A small network was trained on made-up records. Each row is its average activation on records with the value named, seen along a few directions.
Related values have similar rows: they may be neighbours, one step apart, or belong to one group.
In the rows, 500 means zero.
Random noise pushes rows far along 22 fixed directions. That doesn't count. These rows show it; they differ only by the noise:
[447 411 569 695 275 361 626 397 463 664 516 206 268 448 320 415 469 683
 353 533 517 616 447 471 431 672 483 249 387 590 264 519 419]
[332 494 519 513 524 406 396 384 326 448 571 369 451 664 507 551 453 510
 426 590 651 591 728 442 611 634 651 442 566 756 730 521 203]
[591 631 606 545 597 476 579 609 612 660 244 449 430 322 401 801 582 491
 289 520 456 575 563 516 490 399 477 538 533 171 406 631 530]
[392 370 590 482 517 417 554 655 525 757 610 554 292 472 298 507 651 628
 364 489 618 382 260 835 508 630 619 622 297 488 625 591 199]
[359 386 430 403 504 633 668 519 622 633 654 411 544 377 539 294 336 657
 465 562 417 427 258 567 457 267 462 346 414 580 531 523 604]
[605 574 362 411 600 570 453 583 859 481 531 304 484 463 296 545 548 516
 492 404 204 521 370 535 499 276 388 500 408 625 247 320 462]
[514 662 492 455 326 470 492 417 681 530 431 768 551 545 557 728 438 481
 415 382 571 622 487 737 501 733 541 504 602 313 458 580 487]
[549 474 344 370 573 483 671 352 453 540 508 461 395 283 446 622 479 621
 677 461 507 509 406 517 531 524 351 505 402 607 536 494 355]
[582 641 445 593 496 613 752 423 634 409 336 370 545 486 561 651 275 624
 335 437 435 626 647 439 575 447 491 530 438 435 411 546 458]
[489 685 443 473 426 386 445 482 525 782 254 621 518 671 541 434 461 575
 349 684 363 538 289 573 595 719 476 388 696 431 496 495 766]
[496 438 534 683 242 406 486 526 376 496 421 406 474 728 608 487 508 396
 443 464 462 578 478 290 679 481 584 570 203 485 389 429 286]
[346 430 434 360 612 439 615 461 316 520 667 447 596 426 537 388 322 597
 627 299 554 370 538 559 451 700 595 507 567 673 829 448 400]
[391 595 473 420 376 584 536 540 656 468 709 283 465 445 523 590 287 356
 530 386 429 624 519 566 431 500 520 441 424 613 481 547 397]
[589 545 372 413 599 479 577 366 661 365 185 564 584 407 311 568 455 652
 633 559 521 529 588 418 615 508 600 555 494 506 539 447 310]
[331 223 529 598 379 569 345 487 397 352 272 470 569 495 486 441 356 716
 420 537 703 385 540 540 390 656 401 442 527 583 353 716 538]
[482 484 648 530 632 555 434 574 420 432 556 620 534 477 485 614 633 425
 569 422 637 337 653 214 549 445 662 515 569 478 664 660 432]
[555 871 541 555 351 705 487 684 511 401 306 340 636 716 661 414 205 206
 584 832 481 713 454 674 680 414 465 781 468 682 394 258 436]
[389 454 620 632 408 398 622 558 443 691 670 539 569 247 499 760 426 436
 507 537 524 474 464 677 400 660 599 532 616 369 393 532 535]
[403 496 537 437 658 582 460 594 545 575 549 162 533 574 548 313 369 527
 377 457 460 484 445 402 422 456 539 350 480 476 554 526 536]
[768 540 480 635 558 438 527 436 557 587 247 698 479 572 391 581 712 535
 361 419 461 563 456 445 581 417 455 602 484 269 350 406 510]
[609 405 510 527 562 582 372 375 589 345 362 331 479 619 509 583 403 559
 514 575 664 623 527 564 404 590 438 496 480 398 277 542 337]
[438 637 593 416 461 533 558 532 516 592 320 510 623 395 410 574 591 311
 530 485 343 436 406 328 544 418 213 368 564 530 434 392 409]
[535 470 573 618 609 598 534 413 171 580 464 500 440 300 411 651 465 365
 648 656 672 493 591 373 418 480 288 519 776 698 531 599 532]
[370 340 586 374 344 475 610 584 601 591 616 341 355 623 574 314 303 670
 505 510 452 405 365 648 394 558 659 376 351 444 630 657 441]


Lepu, 9 values:
y2: [634 554 457 708 564 631 558 481 556 395 662 817 653 265 534 630 675 504
 585 467 740 443 369 462 545 633 553 672 445 361 218 513 658]
y9: [425 489 472 382 502 486 465 431 488 595 478 667 516 220 438 518 652 712
 523 371 655 405 438 407 517 408 432 269 611 549 518 589 640]
y5: [485 505 345 336 676 464 212 494 481 577 773 332 350 679 481 285 559 513
 519 489 430 548 521 408 516 216 606 368 702 874 730 403 668]
y3: [486 564 388 385 554 536 462 528 600 511 493 563 531 437 434 500 566 407
 483 333 616 558 430 564 500 581 507 614 356 399 588 526 352]
y6: [316 589 453 418 491 481 503 564 229 469 556 466 545 419 587 490 443 557
 446 385 586 439 702 680 546 583 395 613 598 790 763 437 489]
y8: [680 564 603 547 514 599 467 602 420 414 305 461 541 860 774 374 465 357
 398 367 494 530 577 395 537 325 476 658 400 203 567 445 512]
y1: [358 558 514 542 420 293 280 532 390 490 422 455 518 377 376 457 765 488
 343 340 432 469 553 504 434 867 251 340 517 500 290 414 674]
y7: [515 395 267 510 506 499 405 320 410 407 343 363 649 334 412 536 389 461
 653 417 517 596 542 288 430 501 307 469 578 659 333 406 476]
y4: [459 287 369 591 320 419 471 440 373 346 532 392 359 639 565 532 544 492
 538 681 164 438 545 406 548 512 213 523 345 773 294 478 560]
The values of Lepu form 3 separate groups.
Which other values are in the same group as y7? Give them in the order they are listed.
Answer: y2, y3
Which other values are in the same group as y9? Give them in the order they are listed.
Answer: y5, y8

Mufa, 12 values:
k7: [462 388 548 549 455 422 470 621 562 577 484 679 690 769 461 344 550 646
 384 430 311 274 437 549 605 377 654 566 592 599 550 298 503]
k9: [499 298 489 451 514 500 514 313 470 528 658 507 484 381 559 594 479 581
 428  89 604 525 622 405 301 400 433 276 586 371 515 634 548]
k5: [530 549 540 561 374 448 564 550 464 535 560 566 343 446 608 582 645 521
 417 398 387 468 465 447 550 470 419 441 338 374 424 594 665]
k6: [423 437 518 441 471 567 285 431 536 432 427 797 434 670 484 621 588 483
 540 774 583 373 420 544 502 749 373 455 668 563 523 796 531]
k10: [565 533 426 550 408 464 612 407 439 550 502 389 436 575 681 505 266 631
 426 272 612 646 532 506 470 680 629 505 466 401 510 585 583]
k8: [531 455 317 429 610 578 498 361 513 467 418 633 497 530 528 605 391 569
 310 331 417 544 623 575 384 440 301 484 694 516 650 687 668]
k1: [552 589 717 565 541 497 859 479 723 559 409 477 606 452 340 451 582 565
 418 621 388 428 496 466 499 495 514 391 479 271 395 324 306]
k4: [565 549 753 581 468 537 471 527 602 623 696 406 395 490 347 577 654 552
 465 281 566 395 403 513 375 581 398 289 619 558 232 444 421]
k11: [460 322 559 403 209 396 538 384 348 403 692 501 412 480 645 461 427 490
 687 475 512 542 692 672 341 338 397 409 568 595 562 414 507]
k12: [437 382 306 615 437 652 676 359 511 589 577 644 615 554 647 332 322 612
 264 593 521 607 249 713 554 378 389 538 350 538 458 487 544]
k3: [536 499 523 303 642 421 473 483 592 498 558 545 279 669 617 596 643 869
 492 738 460 339 536 547 627 446 606 407 603 527 676 658 555]
k2: [399 591 505 397 413 600 601 581 588 571 564 595 513 386 469 320 429 595
 521 581 697 532 370 708 597 296 664 524 436 648 679 472 410]
The values of Mufa form a line.
A walk along Mufa starts at k11 and steps to its neighbour k1. Put k7, k5, k8, k3 in the order it reaches them.
Answer: k3, k8, k7, k5
How many steps from neighbour to neighbour lead from k12 to k6, at the fewest?
Answer: 5

Noz, 13 values:
j11: [456 323 730 447 287 416 550 610 200 780 544 441 347 511 809 551 574 314
 519 673 724 580 213 768 477 284 346 616 273 233 504 443 226]
j8: [368 578 588 677 564 455 594 336 249 430 529 317 712 593 530 169 472 628
 439 537 585 482 552 196 620 833 547 248 501 689 485 290 413]
j9: [442 733 517 389 418 648 428 631 886 177 453 506 587 469 418 819 396 179
 661 587 198 471 600 507 426 714 386 541 524 496 313 649 509]
j7: [495 571 650 424 491 485 393 523 497 456 679 385 403 577 618 543 673 425
 733 762 479 388 336 287 533 690 436 280 469 515 331 563 532]
j10: [278 490 273 403 527 653 411 500 574 492 499  97 490 313 654 567 214 525
 364 783 347 700 471 512 512 177 333 348 412 669 376 659 709]
j6: [657 259 327 619 437 536 523 410 663 337 322 857 399 649 242 663 423 829
 795 814 619 327 422 502 708 582 855 822 480 797 495 690 261]
j1: [536 570 683 372 700 480 513 714 465 671 407 387 597 320 385 406 708 436
 596 341 483 319 379 485 472 402 356 535 498 349 472 235 422]
j12: [370 655 533 367 666 523 332 810 422 731 419 520 530 382 762 519 604 366
 370 740 473 442 137 713 594 575 366 581 350 154 518 610 794]
j4: [519 408 594 449 808 524 381 600 403 556 257 587 643 626 309 764 484 413
 549 556 488 226 555 761 364 745 316 816 901 536 607 443 293]
j13: [382 287 172 526 286 335 501 381 372 262  13 501 743 464 354 318 164 629
 485 427 142 457 628 723 266 938 123 590 695 716 360 394 757]
j2: [501 335 244 627 713 489 587 169 392 623 345 447 546 514 402 279 435 725
 287 441 690 655 526 201 583 531 627 394 429 476 675 531 446]
j5: [521 629 419 580 779 659 461 499 763 473 581 675 769 288 461 503 614 699
 404 484 688 476 355 442 645 307 727 456 517 416 351 416 654]
j3: [646 542 369 517 751 429 419 330 403 640 397 564 392 598 459 364 580 800
 299 706 537 554 579 654 492 542 430 434 807 579 585 478 807]
The values of Noz form a tree with 4 forks.
Name the neighbours of j8, in listed order.
Answer: j10
Name the neighbours of j6, in listed order.
Answer: j7
Name the neighbours of j1, in listed order.
Answer: j2
How many steps from neighbour to neighbour lead from j13 to j4, at the fewest?
Answer: 4
